These are the activations of a small neural network, seen along a few directions. Each row is one input.
Each table varies a few parts of the input and shows all the possible inputs, shuffled.
A made-up example of a description, with smaller parts first: ring(8) and (point or line(9) or (values(3) and line(4))).
Shared parts are said once, and a part with two or three values counts as separate values.

Other details of the inputs shift rows strongly along two fixed directions, in all tables alike. That doesn't count.

Rows:
r1: [  0 -18   5  -4 -18  -5   1 -13  22   0 -31   5  -2 -20  -5   2  -8]
r2: [ -1   7   0 -19  21   9  -4  -7   0  -6  -3 -34 -14 -13  -1 -37   2]
r3: [  0 -15   0 -15 -16  -1  -3  -4  20   4 -21  21   0 -17   9  25 -18]
r4: [ -1  -7   3  -6  10   2   5  -8  15  -2 -16 -18  -5  -3 -14 -27   6]
r5: [-15  15   1  12   7   3   7  21 -18   1  26   5   6  28   2   0   9]
r6: [-17   3  -2  13  -6  -4  17  18  -7   7  25  19  16  39  -7  26  11]
r7: [-17   9   2  -6  19   4   9  -2   3  -1  -4 -32  -4  12 -13 -45  10]
r8: [  5  30   3  24   0   6  -5  -6 -26  12  14  -5  -1  43 -13  18  17]
r9: [ 16  -5  -1 -14  11   3  -6 -21   7  -6 -10 -29  -6 -27  -6 -34   5]
r10: [  4   8  -6  30 -10  -9   4  16 -26   2  34  19  13  24   5  19  11]
r11: [  3   9  -3   2  12   2   3  -3   1   0   3 -28   2   2 -19 -47  19]
r12: [  6 -16   4  -5 -12  -3  -7  -5  14   1 -20  22  -1 -23  11  23 -17]
r13: [  5 -12   2   6 -17  -5  -2  -2   4   3  -8  21   5 -13   5  19  -7]
r14: [  9  -8  -1  -7   3   2  -6  -8   7  -4  -4   1  -1 -17   5   6  -6]
r15: [ 10  -9  -1   5  -9  -6  -8   0  -2  -2  -4  18  -4 -13  14  21 -14]
r16: [  2  -1   1  -8  -2   0  -4  -1  -5  -6 -10   0 -16 -16  17   1 -17]
r17: [-7  8 -5 24 -5 -3  9 24 -9  6 25 22 18 32 -4 21 11]
r18: [  1  -2   1 -17   7   3  -6  -8   7  -3  -7  -7  -3 -16  -1 -10  -4]
r19: [  6 -14   2 -19 -10   1  -5  -9  11  -3 -13  15  -3 -25  13  34 -17]
r20: [  2  17  -7  -1  24   1  -3   7 -22  -8  29 -33  -3  14  -8 -33  17]
r21: [-12   0   2   4  -8  -1   6  13   2   6  -4  18   2   8  10  19 -10]
Description of these inputs: point or (line(4) and line(5)).
Change only the line(4) part in r17. List by row number the other rows that result.
> r3, r11, r21
Change only the line(5) part in r1. List by row number the other rows that result.
> r9, r10, r11, r13

Rows:
r22: [ 12  -4   3  -5 -19  -2  -5 -24   8   6 -22   0  -1 -19   0  12  -2]
r23: [  0 -35  -3 -29   8  -5   2  -9  25 -18 -17 -21  -6 -41   2 -30 -10]
r24: [ 15   1  10  10 -22   4 -12 -25  -3   6 -18  18  -2  -7   2  44  -5]
r25: [ 17 -16  -8 -15  -6  -3  -8  -7  13  -5  -9   5  -1 -24   3  12  -6]
r26: [  2 -14   7 -25   5   7  -4 -18  35   4 -32  -7   3 -36 -11 -30  -4]
r27: [-19   4  11 -26   9  10   6 -18  28   4 -51 -23 -24  -2  -3 -22 -20]
r28: [  7   7 -11  29 -15 -11   4  19 -30   5  47  29  20  41   6  57  15]
r29: [ -5 -15   6   0  -6  -3   4  -4  32  10 -34  18   7 -10 -12  -5 -10]
r30: [-19  -3  -1   1  13   0  19   9   0  -6  21 -28  12  14 -20 -51  27]
r31: [-23  24  -5 -17  35  11   6  14 -15  -6  30 -34  -6  33  -7 -21  10]
r32: [ -2  16  -5  14  11  -1   7   3   0   5   3 -26   4  26 -31 -46  26]
r33: [ 24   2   4   9 -11  -1 -21 -14 -22  -3  -1  22 -15 -20  26  38 -21]
r34: [  1  12 -11  33 -13  -5   4  42 -37   2  53  39  16  29  19  42   6]
r35: [ 33  -4   3 -16   9   3 -23 -40   3  -8 -22 -22 -20 -32  -1  -3  -6]
r36: [-24   1  11 -19 -14   9   8  -1  12   9 -20  18  -6   4  14  39 -21]
r37: [-11   1  -7   3  27  -1   9  29 -20 -15  37 -28   1  -1   5 -53  15]
r38: [-17   4   7 -23  -2   3  -5  15 -10  -4  -6  21 -18 -10  38  35 -36]
r39: [ -1  15  -5   2  10   6   5   1  -5   3  18 -26   8  15 -24 -40  31]
r40: [  3  21  -3  20   8  -3   2  -8  -8   6   2 -32   1  30 -27 -39  25]
r41: [  2 -22  -4  -9  -5  -2  -4   8  20   0  -2  31  15 -16   7  30 -12]
r42: [-17 -30   4  10 -24 -16  20   7  24   1 -24  28   7  -2   0  16 -14]
r43: [ -1  16  -5   3  32   8  -1  25 -14  -6  36 -16   8   1   0 -47  15]
r44: [  6  17  -9  36 -15  -8   0  29 -46   4  52  33  12  31  23  47   5]
r45: [ 16   2  11  13 -15   0 -15 -31   8   5 -39   0 -12  -5 -10  15  -7]
Changing only one part turns r31 into r27. The same change can be made to r41. Which row results?
> r29
What is each input in this table made of?
> line(4) and (point or line(5))
Change only the line(5) part in r28. List by row number the other rows that result.
> r23, r25, r35, r41
